Each row below holds a small network's activations on one input, seen along a few directions.
In each table, some parts of the input vary, and every possible input appears once, in random order.
Descriptions start from the smaller parts, as in this example, which fits no table here: ring(8) and (point or line(11) or (values(2) and line(6))).
Shared parts are said once, and a part with two or three values counts as separate values.

Other details of the inputs vary at random and push rows far along two fixed directions, the same in every table; ignore that.

Table:
r1: [-10 -11  14  19   4   9  13 -24   1  11  -2]
r2: [  5  -8   3  34   7   4  15 -12  -1  -1   1]
r3: [11 -3 -1 14 16 -4 15  4 -4 -1 -2]
r4: [ -3  -5   0  49  27 -12  23 -13   5  -3  -9]
r5: [-13  -7   8  25  -3   3  18 -19   4  -8   8]
r6: [  9   5  -9  16  22 -12   5   5   3   1 -14]
r7: [ -1 -12  10  38  22  -1  22 -17   0  11  -6]
r8: [ -2   3  -2 -11  -8  -3  -1   9   1 -11   8]
r9: [21  1 -5 -2  9  1 -5 11 -6  8 -7]
r10: [-13   5   0 -19 -14  -3  -6   4   3 -11   9]
r11: [-12   8   3 -36 -29  10  -9  -4   1 -14   9]
r12: [ 15   0  -9 -26  -9  -4 -21  36  -8   5  14]
r13: [13  0 -6  1 -4  4 -7  8 -3 -1  3]
r14: [ 10  -4   3  25  12   8  17 -16  -2   1  -9]
r15: [ 11   4  -5 -25  -4  -1  -6  17  -6  -2   3]
r16: [-2 -5  1 30 11 -6 20 -9  2 -9  3]
r17: [  8  -1  -1 -14 -11   8  -9   7  -5   3   5]
r18: [-16  -6  14 -15  -6   4   4  -7  -1   7   6]
r19: [-11  -5  10  25  19  -3  23 -22   4   5  -9]
r20: [ 12   8 -13 -30  -5  -4 -29  25  -3   9  -5]
r21: [-32   4  17 -18 -20  15   6 -35   8  -5  -2]
r22: [-20  -1   8 -33 -26   9 -19  -3   1   8  10]
r23: [ 28  10 -25  -1  16 -14 -25  34  -2   6 -13]
r24: [-10  -4   9 -29 -29  15 -10  -1  -3   2  17]
r25: [  5  -5   3 -13  -8   7  -9   8  -5  10   8]
r26: [  3   2  -7   4  11 -13  -6  16   1   4  -1]
r27: [ 16   6 -12   5   9 -10   1  14  -1 -10  -3]
r28: [-16  -7  11  23 -10  11  16 -28   5  -7   7]
r29: [ -2   5  -6 -21  -1  -9 -13  18   2   0   1]
r30: [ 16   2 -17  23  21 -20  -2  25   0  -6  -2]
r31: [ -1   5  -7  -7 -14   1 -16   5   2  -6   4]
r32: [-31  -5  24 -10 -23  16  22 -35   4 -11  12]
r33: [ 12  -1  -2 -19   3  -6  -9  27  -8   7   8]
r34: [ -7  -3   3  39  21  -8  24 -18   6  -6 -10]
r35: [  7   4 -14 -18  -3 -13 -27  35  -2   7   6]
r36: [  6   3  -9   5   3  -3 -13   7   2   6  -6]
r37: [ -2  -4   9   7   5  10   9 -21   1   9 -10]
r38: [ 22  -3  -5  20  30 -11  12  14  -6   6  -8]
r39: [ -9  -1   2 -17  -2  -5  -8  10  -1   6   4]
r40: [  9   5 -11  16   6  -5  -3   2   3  -7  -9]
r41: [  2  -1  -7  19   9 -11  -3  10   2   1   0]
r42: [-32 -10  24  -4 -27  18  17 -34   3  -6  18]
r43: [ -2  -2   7  19   7   4  26 -21   1  -8  -4]
r44: [ 27   1 -13   5  29 -18  -4  32  -7  10 -10]
r45: [ 11   1 -14  21  11 -15  -7  20   0  -4   2]
r46: [12  0 -9 23  6 -1  1  1  0 -5 -3]
r47: [-28  -9  24 -10 -20  23   9 -41   4   7   3]
r48: [  1   0   7 -17  -1   5   6  -2  -3   2   0]
r49: [-23   2   7 -24 -29  12 -14 -12   6  -3   7]
r50: [-33  -9  22   1 -12  10  12 -32   6   7   6]
r51: [-21   0  10  14   0   4  19 -31   8  -8  -6]
r52: [-21   0   6 -27 -27   8 -18  -3   4   4  10]
r53: [-14  -1  11  11   9   2  18 -26   4   2 -10]
r54: [  5   6  -1 -39 -17   8 -12  11  -5  -3   4]
r55: [ 20   1 -12   2  10 -13  -5  30  -7  -3   6]
r56: [ 5 -5  6  2  0 10  3 -8 -4  8 -1]
r57: [  4  13 -13 -33 -15  -3 -24  21   1 -11   2]
r58: [ 20   8 -17  -6  -2  -4 -16  22  -2  -7  -1]
r59: [12 -6 -1 21 18 -6 15  6 -5  1  1]
r60: [-16   1   6 -30 -23  10 -17  -7   2   8   4]
r61: [ 24   6 -11  -9  17  -7 -10  21  -6   8 -12]
r62: [ -7   3   6 -34 -10   5  -7   1  -2   4   1]
r63: [-16   2   6   8  -7   8   5 -25   8  -5  -6]
r64: [-1  0 -6 15 -2 -3 -6  0  3 -5  3]
r65: [ 15  -1 -14  41  24 -13   0   9   2   4 -10]
r66: [24 -8 -4 34 30 -9 11 12 -6 12 -5]
r67: [-12   2  14 -37 -21  16  -1 -13  -2   1   4]
r68: [ -7   6   2 -27  -8   4  -9  -3   2   3  -5]
r69: [ -6   5  -2   3   0  -3   6  -7   5 -12  -2]
r70: [  3  -3   5  28   6   9  20 -24   1  -5  -7]
r71: [ 19  10 -13 -31  -9  -2 -19  28  -6  -6   2]
r72: [ 10   8 -12   5  10  -9  -5   8   2  -5 -12]
Each input here is: ring(8) and ring(9).
Q: Changing only the ring(8) part turns r69 into r30. The same change can be made to r48. Which row results?
A: r33
Q: Changing only the ring(8) part turns r29 into r23. The same change can be made to r8. Which row results?
A: r58
Q: A walk changes only the ring(8) part. It starts at r55 and steps to r32. List the rest of the walk in order.
A: r43, r71, r70, r13, r2, r42
Q: A walk changes only the ring(9) part. It starts at r66 and steps to r12. List the rest of the walk in order.
A: r42, r5, r45, r41, r35, r50, r7

Table:
r73: [-7  2 -7 19  3 -8 -2  0  7 -6 -3]
r74: [  1   1   7 -34 -12  11  -3   0  -6   7   3]
r75: [ 33  -1 -16  11  32 -14  -8  33  -9  21 -12]
r76: [21 -7 -7 14 23 -9 -2 20 -7 14 -3]
r77: [  5   1   3 -47 -20   6 -16  20  -8   2  12]
r78: [-15  -4   7 -18 -22   2  -9   5   0   0  20]
r79: [ -4  -1  10  13   7  12  20 -32   2   3 -14]
r80: [ -5   7  -4   1  -9  -2  -1  -3   6 -16   0]
r81: [  2   1   0 -42 -23   6 -16  23  -7  -3  17]
r82: [-21  -6  20   8   2  13  16 -38   5  10  -9]
r83: [ -9  -6   8 -17 -14   4  -7   8  -2   6  14]
r84: [-11   5   2  -1  -5   4   6 -17   6 -12  -6]
r85: [ 24   0 -12  19  16 -11   3  22  -6  -6   4]
r86: [ -6  -2   0  44  20  -5  17 -26   8  -1 -15]
r87: [ 33   6 -26  23  19 -20  -9  36  -4 -10  -3]
r88: [-29  -8  14  28 -10   6  19 -35   9  -8   8]
r89: [ -5   2   0   9   8  -2  -1  -9   4   5 -12]
r90: [ -7   9   2 -30 -15   8  -8  -6   2  -5  -2]
Q: Describe the family of inputs behind these rows.
A: values(2) and ring(9)
Q: Changing only the ring(9) part turns r77 into r80. The same change can be made to r76. Which row results?
A: r73
Q: Change only the values(2) part in r89. List by row number the other rows that result.
A: r90
Q: Change only the values(2) part in r83. List by row number the other rows that result.
A: r81

Table:
r91: [-23   4  10 -19 -22  11  -2 -23   5  -2   7]
r92: [ 19   2 -12   5  13  -5   0  15  -3  -1  -9]
r93: [-19   1   6 -26 -23   7 -12  -5   3   2  13]
r94: [-17  -2  15 -23 -21  17   0 -23   1   0   4]
r95: [ 5 -6  6 21 18 -2 15 -6 -3  6 -1]
r96: [-11   1   7   3  -7   8   8 -14   5  -4  -6]
r97: [-33  -1   8  -4 -26   4   0 -18  10 -20  15]
r98: [11 -3 -4 13 10  0 10  1 -2 -1 -6]
r99: [ 16   4 -14 -46 -17  -3 -30  44  -8   1   9]
r100: [  7   1  -9 -25  -5  -5 -17  27  -3   2  -1]
r101: [-12  -2  10  -1   0   3   6 -20   2   5  -2]
r102: [-18  -9  22  13  -6  18  23 -45   3   0  -1]
r103: [  0  11  -6 -33 -17  -3 -20  20   0  -2   5]
r104: [ 19   1 -12  -3  13 -13 -15  25  -6  11   0]
r105: [-12   1   8 -20 -24  12  -2  -6   1  -5   6]
r106: [18 -3 -1 21 21  0 12  0 -4  3 -9]
r107: [-24  -7  14 -20 -21  13   4 -14   3  -1   7]
r108: [ 24   9 -27  16  11 -21 -15  33  -1 -17   2]
r109: [13  7 -9 10  8 -8  1 10 -1 -2 -5]
r110: [-18  -1   8 -16 -21   8  -5 -10   2   2  14]
r111: [ 11   0  -2  26  24  -6  12 -11   0   5 -11]
r112: [ -6   3   1 -27 -24  10 -15   2   0  -2   8]
r113: [ -3  -2   3  31  11   5  16 -25   5   0 -12]
r114: [ -9   0   6  30  12  -2  21 -20   6  -1  -9]
r115: [-17 -10  14   3  -9  11  16 -20   2  -1   3]
r116: [ -1  -2   7 -26 -13   9  -7   5  -5   2   8]
r117: [-34  -5  21  -5 -23  17  12 -30   7  -4   2]
r118: [-13  -4   4  46   5  -2  23 -28   8 -21   3]
r119: [-13  -4  19   5  -1  11  22 -31   0   0   4]
r120: [ 19   3 -13  18  15 -10  -4  13  -3   4  -1]
r121: [ 3 -3  2 19 18 -5  8 -9  0  8 -6]
r122: [  3   5   1 -18   1  -1  -5   5  -2   2   0]
r123: [-13   3   3 -28 -22   1 -13  11   1   0  11]
r124: [ 28  -2 -15   6  20 -12 -15  31  -6  11  -7]
r125: [-17  -6  15  13 -11  14  18 -26   4  -4   1]
r126: [15 -3 -3 23 19 -6  9 -2 -4  7 -3]
r127: [ 13   7 -18  29  13 -16  -1  10   3 -19  -3]
r128: [ 22   4 -16  15  19 -13  -7  27  -1   3 -14]
r129: [-15  -6  15 -23 -14  12  -1  -7  -1   3   6]
r130: [  6   2  -7  28  19  -8   6  -5   3   4 -10]
r131: [ -7   1   5 -41 -16   2 -17  14  -4   5  13]
r132: [-21   3  13 -18 -26  11   4 -17   3  -5  11]
r133: [-11  -4  16  -2  -4  14  15 -25   0  -1  -2]
r134: [ -2  -1   3  19  13  -2  20 -17   3  -2  -8]
r135: [ -2   5  -3 -37 -19   2 -12  13  -4  -2  12]
r136: [ 11  -3  -4  27  22  -3  16  -5   1  -1 -16]
r137: [ 20   0  -8  18  22  -6   1   4  -2   6 -14]
r138: [-14   1  11 -23  -8   5  -1  -9   0   3   4]
r139: [ -6   6 -12 -23 -23  -8 -26  26   3 -18  18]
r140: [ 39   8 -29 -18  12 -21 -26  59 -11   5   2]
r141: [ 14  -1 -11  27  20  -8  -1   8   0   6 -12]
r142: [-15  -2   8 -18 -25  14  -6 -11   1  -1  10]
r143: [ 39   1 -20  -2  23 -15 -19  49 -11  10  -5]
r144: [-10 -11  14  33  14   7  23 -34   4   5 -11]
r145: [22  1 -8 22 23 -9  5  4 -5  6 -6]
r146: [ -2  -7   4  28   7   5  11 -15   3   3  -3]
r147: [-20  -8  14  14  -8  12  12 -29   6   2   0]
r148: [-16  -6  17  -1  -2  12  13 -24   3   2  -5]
r149: [-21  -2  11 -19 -24  11  -4  -5   4  -2   7]
r150: [10 -5 -4 26 19 -8 14  2 -2  3 -3]
r151: [ 10  -6   1  23  24  -3  11   0  -1   6 -13]
r152: [-15  10  -7 -27 -27  -3 -20   7   6 -22  12]
r153: [ -5  -4   6  28   7  -1  17 -11   3   0   0]
r154: [-5 -7  8 -5 -6  7 -1 -7 -2  6  4]
r155: [ 27   6 -18   9  14 -15  -9  34  -6   2  -1]
r156: [ 31  13 -20 -45   1 -13 -35  53 -11   5   5]
r157: [-14   3   8 -20 -23  12  -2  -8   3  -6   3]
r158: [ 15   3 -12  12  21 -14   2  15  -1   3 -10]
r159: [-10   5  -2 -28 -17   0 -19   8   1   3   8]
r160: [  6   3  -9 -25  -4  -9 -16  28  -3   4   6]
r161: [  3   5  -5 -11  -9   1 -10   4  -1   0   7]
r162: [ 23   4 -11  12  20 -10  -1   9  -5   6  -7]
r163: [ -3   4  -5 -35 -12  -5 -17  22  -2   2   6]
r164: [ -5   2   2  -4 -10   9  -2 -11   2  -2   0]
r165: [ -6   2   5 -33 -10   1 -13  10  -3   5   7]
r166: [-17  -7  17 -17 -21  17   3 -23   0   1   9]
r167: [ 22   3  -9  -1  18  -6  -6  19  -4   4 -11]
r168: [ -6   1  -6  43  15 -12  14 -14   9 -18  -6]
r169: [ -6  -7   6  25  14   3  22 -20   4   0 -13]
r170: [ -6   2   2 -41 -19   5 -23   9  -2   5   4]
r171: [  1  -4   0  37  19   0  14 -18   5   3 -15]
r172: [ -4   1   7 -33 -15   6  -9   6  -5   2  13]
r173: [ 9  2 -5 11 12 -5 10 -1 -1 -1 -5]
r174: [  2  -7   4  40  14   0  20 -10   2   1  -8]
r175: [-34   0   8  -6 -26   3  -1 -20  11 -21  12]
r176: [ 13   4 -11  17  17 -14  -1  18   0   3  -7]
r177: [ 34  11 -26   5  18 -17 -18  34  -6   4  -5]
r178: [10 -6  1 30 22 -6 12 -7 -3  9 -3]
Q: Changing only one part turns r151 into r133. The same change can be made to r141. Which row results?
A: r164
Q: Changing only one part turns r119 into r131. The same change can be made to r102. Which row results?
A: r124
Q: Changing only one part turns r162 into r121. The same change can be made to r127. Which row results?
A: r175
Q: Describe the family of inputs behind these rows.
A: ring(8) and (point or (values(2) and ring(5)))
Q: List by row number the other rows that have the ring(8) part in common with r136.
A: r91, r96, r103, r111, r113, r122, r134, r137, r152, r167
Q: A walk changes only the ring(8) part. It starts at r123 and steps to r176. List the rest of the walk in order.
A: r114, r103, r109, r132, r155, r153
Q: Change only the ring(5) part in r110. List by row number the other rows that result.
A: r95, r150, r153, r178
